Each row below is a small network's average activation on inputs in which a field has the value named, seen along a few directions.
Related values have similar rows: they may be neighbours, one step apart, or belong to one group.
(in the rows, 500 means zero)
Random noise pushes rows far along 14 fixed directions. That doesn't count. These rows show it; they differ only by the noise:
[587 491 421 406 607 485 489 474 541 417 318 394 426 395 426 394 370 435 521 408 574 515 472 532]
[496 437 568 429 502 631 445 460 440 568 688 406 566 537 481 667 567 560 456 751 486 645 396 576]
[538 262 496 560 553 292 308 677 576 512 513 593 588 411 272 521 759 414 564 443 419 507 444 546]
[402 516 573 617 550 545 620 431 428 562 403 492 371 504 578 425 398 535 416 524 384 579 595 514]
[493 522 464 579 547 663 646 481 461 527 283 377 292 515 473 498 401 409 479 528 428 604 592 560]
[642 474 473 613 470 388 428 264 366 549 729 290 759 499 557 644 483 540 402 512 433 403 443 712]
[637 329 583 577 508 521 509 467 355 600 456 502 536 462 455 516 527 383 323 441 425 402 500 540]
[606 431 462 424 552 385 324 483 475 456 648 607 579 594 540 534 640 449 586 464 527 429 617 496]
[539 510 516 372 543 348 503 486 465 462 522 493 581 542 504 521 529 515 369 671 506 410 554 657]
[391 650 565 545 349 586 513 457 488 440 625 340 877 480 700 529 404 538 453 441 532 537 410 560]
[512 462 535 617 368 483 602 546 401 566 570 542 614 484 538 511 490 553 326 488 452 415 419 475]
[361 612 482 554 412 427 467 550 534 580 464 458 656 393 435 599 424 558 429 561 433 390 350 577]
[508 391 502 620 335 602 577 576 362 483 644 564 683 575 575 564 557 473 465 435 451 427 531 440]
[485 463 463 431 637 317 394 447 539 417 442 351 636 320 417 431 290 566 433 425 516 391 397 649]
[602 672 301 409 428 523 593 523 549 386 506 474 464 581 501 545 377 492 569 536 561 369 483 470]
[248 619 359 655 358 459 539 606 467 542 299 419 640 420 461 618 422 500 501 478 428 381 541 637]


Values of P:
p8: [577 343 371 485 426 249 486 679 487 531 485 579 451 431 334 496 728 576 450 519 669 471 443 551]
p18: [468 684 576 572 507 494 588 696 625 518 426 540 370 603 657 403 492 550 332 444 577 639 535 457]
p12: [503 381 418 396 524 509 551 550 356 440 579 590 378 581 569 468 479 679 442 554 687 525 590 459]
p19: [457 557 453 432 593 541 469 380 464 499 295 455 337 430 464 471 317 482 542 478 546 443 572 566]
p13: [481 434 532 474 490 612 647 493 428 435 702 582 470 695 562 571 476 555 457 651 369 378 644 453]
p3: [361 568 456 329 571 405 468 445 475 480 501 522 485 522 556 481 461 629 504 640 572 480 590 513]
p17: [560 342 529 554 633 632 589 487 539 342 491 415 439 575 420 458 458 384 590 497 323 548 612 541]
p14: [542 516 479 375 381 592 553 545 510 380 660 586 577 492 588 416 387 587 547 390 691 401 393 292]
p5: [459 498 354 569 477 435 606 613 588 261 665 580 453 680 682 393 560 621 692 376 621 654 680 440]
p10: [571 580 556 534 565 532 389 417 586 539 502 396 488 391 531 434 357 522 488 323 531 586 322 440]
p2: [592 422 586 365 462 623 552 502 512 482 491 587 486 559 502 434 668 391 555 517 586 595 512 369]
p20: [332 410 582 496 606 484 438 552 589 385 606 605 586 543 488 451 439 539 592 503 332 430 588 459]
p16: [376 544 488 422 486 745 434 621 472 597 286 403 485 446 411 672 422 412 448 557 533 470 466 525]
p11: [215 538 464 591 481 446 447 498 589 487 536 472 581 419 420 593 447 582 710 517 360 463 480 506]
p1: [483 472 520 396 489 581 744 593 542 348 435 352 416 486 478 386 496 589 454 635 656 713 452 544]
p9: [650 464 568 499 686 364 448 489 627 570 444 414 353 417 267 502 424 502 345 612 357 445 328 631]
p6: [696 521 501 346 469 313 688 367 561 237 630 396 667 516 521 349 544 488 537 553 569 475 469 595]
p7: [423 359 458 498 507 398 373 559 469 514 648 540 576 513 518 534 668 591 550 456 559 543 579 486]
p15: [335 453 445 468 531 505 378 305 417 566 352 430 468 342 349 580 522 520 723 594 508 559 487 608]
p4: [601 434 654 632 543 563 624 490 466 525 637 465 487 528 526 498 324 541 246 478 373 413 397 520]
P is arranged as a ring.
List every value one step from p1, in the order listed.
> p14, p6
List every value one step from p16, in the order listed.
> p17, p9
List every value one step from p18, in the order listed.
> p10, p4
List every value one step from p7, in the order listed.
> p13, p2

Values of B:
b1: [315 225 382 672 490 611 591 353 118 602 566 682 340 583 640 516 379 657 547 353 465 327 834 324]
b7: [272 556 659 775 507 569 656 487 489 647 453 474 414 495 559 494 304 586 299 491 260 412 534 532]
b2: [485 300 344 715 520 581 321 803 430 652 525 368 514 495 478 631 467 559 360 240 564 543 556 524]
b8: [669 362 405 549 642 701 565 680 503 350 594 459 329 636 503 511 160 511 363 305 474 376 507 419]
b5: [637 218 346 492 773 199 649 619 618 210 507 448 347 488 272 294 388 592 436 498 337 391 570 591]
b9: [516 62 364 510 792 558 409 724 657 232 512 157 410 361 261 401 401 536 660 259 627 834 442 616]
b6: [534 600 551 756 484 481 593 623 633 564 700 564 328 672 542 567 461 560 454 446 333 415 467 394]
b4: [710 458 320 200 406 735 623 429 334 189 574 388 576 687 597 524 580 435 702 675 788 640 650 575]
b3: [476 593 438 636 503 605 456 334 502 406 686 457 504 634 578 640 458 461 800 450 356 545 599 513]
B is arranged as 3 separate groups.
Which other values are in the same group as b5? Give them in the order they are listed.
> b2
Which other values are in the same group as b7? Give them in the order they are listed.
> b1, b9, b6

Values of E:
e10: [469 648 532 478 487 587 440 249 462 529 412 521 513 564 633 488 511 312 712 432 446 443 736 477]
e7: [462 517 463 412 336 524 503 569 368 499 567 687 542 485 668 427 539 639 489 432 722 525 474 295]
e4: [619 533 457 412 642 705 402 521 588 260 803 377 552 746 660 585 292 490 578 375 574 440 593 516]
e8: [504 705 470 588 520 373 508 491 633 457 357 560 482 490 553 386 388 420 551 321 394 380 562 440]
e6: [430 374 542 474 428 415 607 622 492 420 342 653 568 417 346 419 582 414 534 496 462 361 487 475]
e3: [561 578 613 486 565 515 520 319 516 506 443 434 495 483 485 446 493 436 517 632 383 576 486 572]
e2: [244 780 494 488 310 554 476 482 520 662 304 582 595 334 534 511 437 530 535 509 502 471 369 363]
e1: [307 513 265 650 389 477 573 762 485 513 367 529 415 480 465 554 454 635 492 460 540 511 540 502]
e5: [433 536 267 629 373 289 376 603 469 728 488 617 521 349 367 639 378 676 391 339 527 66 310 366]
e11: [385 642 351 743 355 370 589 562 602 631 347 494 401 434 380 566 596 498 621 475 401 503 450 513]
e9: [341 701 458 418 337 457 764 519 546 474 256 633 377 408 417 416 487 527 569 710 514 533 424 451]
E is arranged as a line.
Going along E from e5 by way of its neighbour e10, in what order are e6, e2, e1, e11 met?
> e11, e6, e1, e2
List every value one step from e4, in the order listed.
> e7, e9
